These are the activations of a small neural network, seen along a few directions. Each row is one input.
Each table varies a few parts of the input and shows all the possible inputs, shuffled.
A made-up example of a description, with smaller parts first: values(2) and (point or ring(11) or (ring(5) and line(6))).
Shared parts are said once, and a part with two or three values counts as separate values.
In the rows, zero is written as 128.

Table:
x1: [101 128  89 115 131 164 113 173 175 137 121  91 107 157 139]
x2: [101 150 179  68  80 111  68 177 196 124  96 125 129 152 197]
x3: [174 108 135 137 165 106 138  62  93 116 143 162 135  85  98]
x4: [134 128 162 162 119 133 173 102  75 132 124 148 145 112 112]
x5: [146 123  63  78 137  98  78 146 182 112 149 108 120 151 115]
x6: [137 147 170 171 115 115 153 101  44 138 143 158 153 113 127]
x7: [139 120 159 163 131 138 174  97  84 134 121 153 136 101 108]
x8: [162 111 140 149 164 121 152  71 101 121 133 158 133  78 104]
x9: [123 124  73 103 145 140  98 159 192 126 135  97 103 143 135]
x10: [134 121  71  90 145 124  85 151 186 118 145 100 107 148 127]
x11: [186 110 125 130 158  78 133  60  89 109 144 170 144  90  92]
x12: [125 129 170 174 111 129 166 102  60 134 129 152 149 116 115]
x13: [143 112 158 163 147 148 166  90  86 133 121 153 138  91 105]
x14: [ 93 135  92 117 118 155 124 177 169 136 122  92 107 167 142]
x15: [ 87 142  96 115 105 149 123 178 158 133 125  88 118 176 144]
x16: [ 78 145 105 125  98 144 115 181 143 136 131  90 123 180 147]
x17: [152 104 149 153 156 135 164  83 102 131 119 148 134  86  98]
x18: [ 90 161 102 119  97 130 102 180 128 139 148  96 128 174 160]
x19: [143 140 240 120  98  91 123  99 106 119  89 183 146  88 163]
x20: [112 119  83 107 141 151 112 170 191 132 122  88 104 152 130]
What do these inputs look like to the network?
> values(2) and (point or line(9))
The inputs of x4 and x15 match in every part but the values(2) part. If x6 is changed in the same way as x4 into x15, which row does it become?
> x18
Change only the values(2) part in x7. List by row number the other rows that result.
> x14

Table:
x21: [170 119 184 168 139 116 188  62  60 132 118 181 154  69 103]
x22: [144  90  64 125 168 143 145 114 161 115 133 109 109 128  74]
x23: [101 145 191 133  91 151 143 137 108 138 103 142 140 134 164]
x24: [170  98  55 135 188 127 130  93 113 125 161 118 125 113  66]
x25: [177 110 189 181 150 108 168  51  29 132 133 186 163  68  91]
x26: [105 125  66  95 133 165 101 177 197 130 134  85 105 171 139]
x27: [176 132 174 184 134  83 166  36   9 117 162 194 164  77  97]
x28: [114 111  75 111 154 163 106 155 194 128 133  91 104 136 125]
x29: [164 106  54 124 180 136 150 107 146 123 145 117 116 110  79]
x30: [134 112  71 124 168 158 123 144 179 130 132  98  91 127 117]
x31: [198 112 142  28 152  42  33  94 218  86 118 165 123  90 147]
x32: [ 69 184 200 121  34 122 114 193 104 141 114 118 151 178 191]
x33: [112 130 206 152 114 148 148 113 105 138 104 152 141  94 147]
x34: [ 78 157 189 130  81 126 132 156 111 137  99 125 141 149 179]
x35: [147 103 193 168 129 124 185  69  75 123 104 172 143  87  96]
x36: [134 130 203 164 130 139 165 102  91 138 101 162 126  87 140]
x37: [167 114  39 138 178 102 128  78  89 112 190 129 125 121  75]
x38: [ 83 137  63  95 125 139  91 193 201 133 131  68 105 185 155]
x39: [ 78 158  72  88  84 133  74 227 193 139 146  64 113 211 166]
x40: [ 81 167 194 128  56 125 118 176 108 136 100 135 143 160 182]
x41: [ 86 147  66  96 102 137  78 213 197 134 131  77 106 195 155]
What do these inputs look like to the network?
> point or (values(2) and line(10))
Change only the line(10) part in x25. List by row number the other rows that result.
> x21, x23, x27, x32, x33, x34, x35, x36, x40
Change only the values(2) part in x41. List by row number the other rows that result.
> x40

Table:
x42: [119 127 105 145 138 144 133 130 113 134 141 118 127 135 120]
x43: [134 127 129  89 119 109  91 143 175 115 116 126 127 136 142]
x44: [ 99 148 144 127  94 138 136 158 123 134 117 119 131 151 149]
x45: [137 120  94 112 143 113 110 129 145 121 141 115 125 136 115]
x46: [ 96 146 166 127  90 136 128 161 130 136 105 121 130 153 161]
x47: [104 140 164 116 106 132 110 151 143 134 110 127 126 136 163]
x48: [136 133 113  97 132 108  99 138 162 118 126 122 120 132 139]
x49: [127 137 107 118 129 120 110 143 146 128 138 118 119 138 139]
x50: [119 122 118 156 137 156 167 127 113 140 123 119 126 124 112]
x51: [107 132 112 155 124 147 155 134 102 136 134 116 130 144 121]
x52: [102 136 124 142 105 143 146 148 109 138 131 112 137 155 125]
x53: [ 91 144 173 126  92 136 129 155 132 136 104 125 128 145 165]
x54: [130 125 136  87 122 108  92 136 179 116 114 130 125 127 146]
x55: [112 143 135 118 108 135 115 154 134 132 124 121 128 143 148]
x56: [114 131 116 132 119 139 126 144 119 135 138 114 134 147 124]
x57: [113 125 116 158 129 153 160 130 109 134 131 116 125 133 113]
x58: [125 142 121 108 125 120 107 142 148 126 131 120 122 135 149]
x59: [187 108 182 141 148  86 149  44  73 112 123 191 150  65  99]
x60: [159 125 208 170 130 108 162  61  45 128 122 187 157  70 116]
x61: [136 121  87 129 149 134 128 119 129 125 146 121 121 132 113]
x62: [152 104  85 120 161 126 124 110 150 116 140 122 114 120  94]
x63: [113 138 121 128 112 134 118 155 133 135 131 118 126 146 138]
x64: [148 132 217 181 117 111 183  67  34 130 116 186 160  80 117]
x65: [124 135 138 102 112 122 100 148 161 123 121 125 129 139 153]
x66: [131 117 111 146 152 151 146 123 124 137 129 121 123 116 111]
x67: [143 114  92 131 155 139 132 115 137 124 144 121 116 122 104]
x68: [101 143 129 137  98 138 138 159 122 138 125 116 128 155 139]
x69: [128 129 102 123 135 125 118 133 132 129 145 113 127 138 125]
x70: [145 112  80 117 156 121 120 114 142 117 142 123 120 129 103]
x71: [177 119 188 152 141  99 157  52  62 120 128 188 152  70 110]
x72: [149 111  95 129 162 141 140 113 141 129 135 124 117 114 104]
x73: [158 100  88 117 169 128 131 108 154 121 131 125 115 111  94]
x74: [120 134 145 100 115 122 101 141 164 123 119 129 126 130 156]
x75: [108 141 157 118 104 132 108 157 142 134 111 123 128 145 159]
x76: [125 119 109 148 144 149 138 126 120 132 138 117 122 125 111]
x77: [137 127  99 107 136 107 101 139 160 121 134 119 117 135 129]
The inputs of x55 and x48 match in every part but one. If x60 is changed in the same way as x55 into x48, which row does it become?
> x59
What do these inputs look like to the network?
> line(4) and (point or line(8))
Which other rows agree with x71 in the line(4) part? List them by row number.
> x49, x58, x61, x65, x67, x69, x72, x74
A walk changes only the line(4) part. It starts at x52 and steps to x56. List the rest of the walk in order.
> x69, x45
Which other rows agree with x52 in the line(4) part? List them by row number.
> x44, x46, x50, x51, x53, x57, x64, x68

Table:
x78: [123 120  73  84 144 125  84 150 198 115 137  99 107 149 135]
x79: [ 77 153 127 114  90 150 112 193 155 139 114  96 119 176 169]
x80: [168 114 167 130 140 105 142  79 103 118 118 169 143  86 109]
x81: [118 115  34 130 154 156 133 151 150 132 156  82 108 161  92]
x82: [173 102 133 150 168 117 146  73  96 123 135 157 132  83  90]
x83: [127 124  51 112 155 148 114 153 172 129 149  91 105 146 118]
x84: [130 115  60 102 152 139  96 155 187 124 142  94 103 149 118]
x85: [167 106 146 132 161 104 134  67 105 115 130 162 136  82 105]
x86: [130 138 202 151 103 122 146 103  72 133 120 163 155 106 139]
x87: [124 126  95  83 123 125  92 161 196 120 123 106 114 151 139]
x88: [ 64 153 132 127  85 159 122 202 153 147 110  86 121 179 167]
x89: [ 87 149 133 102  91 140  94 187 162 137 119 100 128 171 169]
x90: [104 142 200 176  94 142 176 118  64 141 112 151 147 117 140]
x91: [159 128 180 134 129  95 140  84  93 119 120 168 144  91 125]
x92: [146 134 183 147 118 105 141  94  80 125 123 166 147  97 130]
x93: [119 142 195 163 101 133 165 107  66 135 114 160 146 114 141]
x94: [168 111 122 159 169 126 164  72  85 128 142 154 134  83  91]
x95: [116 139 110  86 113 112  89 167 185 123 123 106 115 157 157]
x96: [158 102 105 178 167 134 183  69  63 128 148 145 139  98  67]
x97: [102 145 114  99 104 123  88 177 171 129 125 105 119 162 160]
What do these inputs look like to the network?
> values(2) and line(10)
The inputs of x89 and x86 match in every part but the values(2) part. If x97 is changed in the same way as x89 into x86, which row does it become?
> x92
Change only the values(2) part in x85. List by row number the other rows that result.
> x78
